These are the activations of a small neural network, seen along a few directions. Each row is one input.
In each table, some parts of the input vary, and every possible input appears once, in random order.
Descriptions start from the smaller parts, as in this example, which fits no table here: line(4) and (point or ring(9) or (values(2) and ring(8))).
Shared parts are said once, and a part with two or three values counts as separate values.

Other details of the inputs vary at random and push rows far along two fixed directions, the same in every table; ignore that.

Rows:
R1: [  1.7  24.9 -22.4  11.3 -27.0  24.4  17.2  60.3  -2.8  18.5  18.2 -28.1]
R2: [-40.1 -18.5  -8.3 -66.7  17.3 -40.5   9.1  43.2  21.5  13.0 -17.4  -3.5]
R3: [ 18.0 -10.6  12.3  26.3   5.4  -3.1 -24.7 -12.1 -24.0 -27.8   0.8  21.9]
R4: [ 21.2  15.3 -41.4 -10.6 -21.4  25.2   0.4  63.6   1.5  12.6  18.6  13.2]
R5: [-48.8  -0.4  13.1 -60.1  16.0 -10.9  -2.2  20.1  33.1  12.1 -11.7 -43.4]
R6: [ 16.4   2.7  -2.5  23.4  -3.8   2.3 -15.0 -44.3 -26.0 -20.1  -7.2  16.6]
R7: [ 31.2   5.9  23.6  10.8 -11.4   1.0  -7.3 -33.8 -23.6   1.1   3.5  36.7]
R8: [ 13.5   5.3  14.2  27.4 -14.3  13.2   7.6 -56.8 -17.9   8.8   0.4  10.0]
R9: [ 10.1  29.6 -29.5 -10.8 -22.1  28.6  -5.4  60.5  -8.6   7.3   9.7  12.1]
R10: [ 29.9   9.8  33.1  25.7   2.9  -4.5 -16.9 -27.4 -14.5 -21.2   8.4   4.9]
R11: [ 11.0  25.8 -16.8   1.6 -24.9  14.1   9.4  71.9  -7.0  12.3  22.9  -9.5]
R12: [  9.3  12.6 -58.8  -6.2 -24.9  32.9   8.0  48.6   0.4  15.2  13.0   7.7]
R13: [-26.8 -57.3  27.6 -15.3  54.4 -48.6  15.7 -33.7  50.8  -4.0 -15.7 -16.6]
R14: [-38.8  -1.0  19.5 -71.4  17.9 -20.5  -8.2  31.6  30.1   5.1 -10.0 -25.2]
R15: [-42.8 -44.7  14.4 -34.7  38.6 -43.9 -11.7 -44.0  15.3 -18.8 -35.1   3.0]
R16: [ 13.2 -28.6 -15.5  48.1  10.9   4.2  12.1 -26.2   3.0  -8.4   3.3   4.8]
R17: [ 23.0   8.7  36.9  29.9 -11.2   6.5   3.4 -47.5  -7.2   8.8   8.9   2.1]
R18: [  0.4  -8.2   1.4  40.3   1.2  13.0  -8.5 -32.2 -19.3 -18.8  -1.5  -5.4]
R19: [ 19.5  10.0  26.9  35.9   1.2   2.8 -10.8 -40.0  -9.6 -14.0   4.7 -13.5]
R20: [ -8.3  20.8 -43.8   9.1 -30.7  28.0  19.5  49.2 -11.9  19.6   9.0 -20.1]
R21: [ -2.0  16.9 -51.2  -0.9 -31.2  21.5  11.4  54.8 -17.9  13.0   5.2   1.9]
R22: [-57.6  -6.0 -16.0 -56.5  19.9 -12.3  13.8  13.5  36.4  19.0 -22.6 -26.4]
R23: [ 20.8  -4.6  21.2  37.6  11.8  -2.5  -4.1  -1.0  -3.6 -18.8  10.5  13.0]
R24: [ 20.2   1.2   7.3  17.2 -16.0   6.8  -0.1 -51.2 -23.7   2.4  -3.7  31.9]
R25: [ 10.5   5.3   5.3  34.4  -1.9   7.3  -8.0 -51.0 -18.8 -12.9  -5.2  -5.4]
R26: [ 28.2   4.9  15.8  19.6   2.4  -5.8 -23.1 -30.9 -25.4 -23.0  -1.0  22.3]
R27: [  1.6  35.9 -18.5   6.0 -22.7  38.0   6.7  50.7   6.5  15.6  16.9 -23.2]
R28: [-16.8 -21.8  62.0 -47.3  28.4 -49.5   2.1 -50.4  27.9   9.2 -16.1   6.5]
R29: [-49.5  -9.6 -22.5 -64.9  17.6 -16.6   8.2  18.9  27.2  10.9 -23.8  -3.7]
R30: [ 31.7 -24.2  12.5  40.7  17.4 -10.9   1.3  -4.4   8.0 -16.3  17.1  15.4]
Each input here is: ring(5) and line(6).
- Changing only the ring(5) part turns R24 into R7. The same change can be made to R15. Which row results? => R3
- Which other rows does R22 become when the line(6) part takes its other values? List them by row number. => R8, R16, R18, R20, R25
- Which other rows does R1 become when the line(6) part takes its other values? List them by row number. => R5, R13, R17, R19, R27

Rows:
R31: [-43.8  -5.4  22.1 -81.8  14.7 -29.5   6.5  -3.4  32.9  24.3 -18.8 -14.6]
R32: [ 26.0  29.5   3.0  28.0 -27.9  32.4 -13.2   0.7 -28.5  -3.7  16.7   5.2]
R33: [ 25.3  10.8 -25.7  38.5 -18.2  30.9   1.9  12.3 -16.0  -2.2  14.6  16.6]
R34: [ -5.5  40.6 -26.3 -39.8 -29.3  26.6  11.9  83.8  11.0  31.2  17.6 -20.8]
R35: [ 36.0  26.2   3.5  29.3 -27.8  34.3  -8.4  -3.2 -20.9   3.6  19.6  11.2]
R36: [  5.8  -1.0  19.4  20.8   1.3  -7.5  -1.1 -39.4 -13.8  -5.6  -6.3   1.7]
R37: [-30.1  10.2  -3.0 -53.3   2.6 -11.0   8.6  51.6  22.6  18.4  -2.9 -23.4]
R38: [  7.4  -3.7 -12.4  31.8  -5.8   8.3   3.3   0.5 -18.3  -7.8   0.7  12.7]
R39: [-30.8  22.6  -4.8 -66.7  -2.4   3.6   1.3  13.7  23.8  22.7 -10.1 -26.4]
R40: [ 36.2  16.1  -3.7  40.5 -14.9  23.8  -0.8  23.6 -10.6  -4.4  23.8   6.0]
R41: [ 12.2 -20.0   2.5  11.2  11.2 -14.5  -4.9 -26.4  -3.4 -11.9  -4.6  22.5]
R42: [ -8.4 -50.2  21.3  17.4  39.3 -37.0   5.7 -43.4  21.0 -16.0 -11.7   1.2]
R43: [-15.9  27.7 -17.2 -50.6  -8.7  14.9   2.0  67.0  23.3  19.6   7.7 -25.4]
R44: [ -7.7 -30.6  47.3   6.0  26.7 -37.2  -5.9 -62.6  -1.1 -14.7 -16.4  10.2]
R45: [ 26.3   8.7 -20.7  46.6 -15.3  30.5  -1.8  16.9 -13.4  -8.2  20.1  -3.2]
R46: [ 19.1  -0.9 -10.6  17.8 -10.7   2.6  -0.6  -2.7 -18.0  -3.3   4.8  21.4]
R47: [-12.8 -44.8  15.7  12.5  40.2 -32.4  -2.4 -48.6  12.5 -23.0 -20.4  13.9]
R48: [ -5.2 -27.9  38.4   9.0  26.5 -36.3   3.9 -69.9   5.3  -9.2 -17.0   6.5]
R49: [-54.2 -24.2  -0.8 -61.0  25.9 -35.5  14.1  17.9  36.4  14.9 -20.3 -28.7]
R50: [-28.5  21.3  -4.0 -66.5  -4.0   1.4   7.0  12.8  25.9  28.6  -7.3 -22.0]
R51: [ 26.0  32.3  -4.4  34.8 -28.4  32.4  -8.3  -6.5 -28.6  -2.9  12.1  -1.7]
R52: [ -8.3 -37.6  37.8  14.0  40.8 -43.4  -5.0 -34.2  12.8 -25.9 -12.8   1.6]
R53: [-56.8 -18.7  -7.6 -68.5  26.8 -29.5   5.3  12.0  33.8   9.4 -27.9 -14.7]
R54: [-15.4  35.1 -47.9 -41.2 -33.0  33.7  13.8  72.7   5.6  33.8   7.4 -10.2]
R55: [ 10.8 -19.0   2.6  13.4  13.6 -12.7 -10.7 -27.7  -6.6 -19.1  -6.4  19.2]
R56: [ 26.3   6.0 -18.2  48.4 -20.7  24.3   8.5  18.4 -16.2  -0.1  20.1   1.0]
R57: [ 26.2  15.8 -21.4  29.6 -22.6  22.9 -11.7  11.6 -31.1 -10.7  10.8  16.3]
R58: [ -0.6 -25.5   6.1  31.6  16.7 -12.7  -0.6 -18.6  -0.8 -18.6  -2.8  -4.2]
R59: [ 27.2  14.5 -20.0  31.4 -25.4  19.7  -5.6  13.0 -33.9  -5.8  10.8  18.9]
R60: [ 13.2  -7.6  29.1  16.9   8.8  -3.4 -12.9 -42.1  -5.8 -13.5  -1.3   9.2]
- Describe the family of inputs behind these rows. => ring(5) and (values(2) or line(4))
- Changing only the ring(5) part turns R48 into R39. The same change can be made to R56. Which row results? => R45
- Which other rows does R36 become when the values(2) part takes its other values? List them by row number. => R44
- Which other rows agree with R57 in the ring(5) part? List them by row number. => R32, R51, R52, R53, R58
- Which other rows agree with R42 in the ring(5) part? List them by row number. => R33, R35, R40, R41, R50
- Start at R46 and move only the line(4) part, one step at a time. The first step leads to R54. Which rows follow, in order? => R56, R34

Rows:
R61: [ -8.2  -3.9   5.3   8.0   2.9  -3.6  -6.6 -41.4  -7.0  -7.1  -8.1  -7.2]
R62: [ -0.3 -19.6  -1.2  14.2   5.3 -15.7  16.4 -22.5  -1.4   7.6  -9.1  19.8]
R63: [ -5.8 -29.4  45.6  -0.2  30.2 -38.1  -4.9 -34.1   6.5 -12.2  -9.6   3.0]
R64: [ 30.0  16.4 -31.4  16.3 -23.6  20.1 -10.0  11.6 -31.3  -7.3   6.7  21.5]
R65: [-65.5  -6.8  17.1 -97.1  22.6 -45.4   1.6   9.1  31.5  14.4 -32.3 -22.4]
R66: [-21.9 -23.7  27.1   3.5  19.9 -30.5   4.4 -57.8   3.0  -8.5 -20.9  -2.7]
R67: [-38.5  41.9 -22.3 -70.9 -32.0  25.2  19.9  63.6  14.3  46.1   0.4 -34.2]
R68: [ 11.7  -7.8  23.5  14.1  10.9  -3.9  -0.3 -26.8  14.8  -0.1   1.2 -11.3]
R69: [-18.9  47.0 -15.0 -78.2 -14.0  20.8  -2.4  71.5  28.3  26.4   9.5 -28.4]
R70: [ -6.7 -31.9  -8.6  52.2  22.2  -9.5   8.3  -5.1   3.5 -21.4  -2.5 -14.0]
R71: [ 19.5  14.4 -22.8  14.2 -14.2  35.3 -20.6  16.9 -18.3 -12.6   8.1  24.6]
R72: [ 27.3  14.1 -16.8  26.3 -24.7  13.2   3.7  24.2 -27.9   5.2  11.2  29.8]
R73: [ 20.1  24.4   5.0  27.0 -26.7  20.0  -1.1  19.8 -31.0  -0.7  14.8   7.3]
R74: [-30.0   9.7  13.6 -81.8  12.2 -18.3  -3.4  36.7  41.5  21.9  -8.9 -28.9]
R75: [ 23.1  21.5   0.4  32.0 -24.4  31.6   5.0   7.9 -16.2  10.5  19.4  -7.1]
R76: [ 10.7  -1.0  19.0  16.3  15.0   1.0  -0.1 -30.7  13.5  -7.2   4.6  -4.0]
R77: [ -6.2 -30.7  -1.4  35.4  26.3 -20.8  -3.3  12.4  -0.4 -30.6  -3.2  -7.7]
R78: [ 28.7   5.1 -20.3  27.4 -20.7  22.8  15.1  19.0  -0.2  11.8  26.0  10.2]
R79: [-17.0 -38.0   6.8  -1.8  33.3 -13.2  -8.0 -53.6  16.0 -15.8 -21.9  17.3]
R80: [ 19.7  29.2 -10.5  19.6 -26.7  24.7 -19.7   6.7 -33.6 -10.2  11.5   1.9]
R81: [  3.2 -46.1  25.5   1.4  32.8 -44.9   4.8 -25.0  19.5 -12.5  -2.6  20.5]
R82: [ 25.2  15.3 -38.6  22.2 -26.7  29.1   1.0  -2.3 -25.0   2.3   5.5  12.1]
- Changing only one part turns R80 into R61. The same change can be made to R71. Which row results? => R79
- Describe the family of inputs behind these rows. => values(2) and (point or line(4) or line(6))
- Which other rows does R75 become when the line(6) part takes its other values? List them by row number. => R61, R66, R67, R68, R76
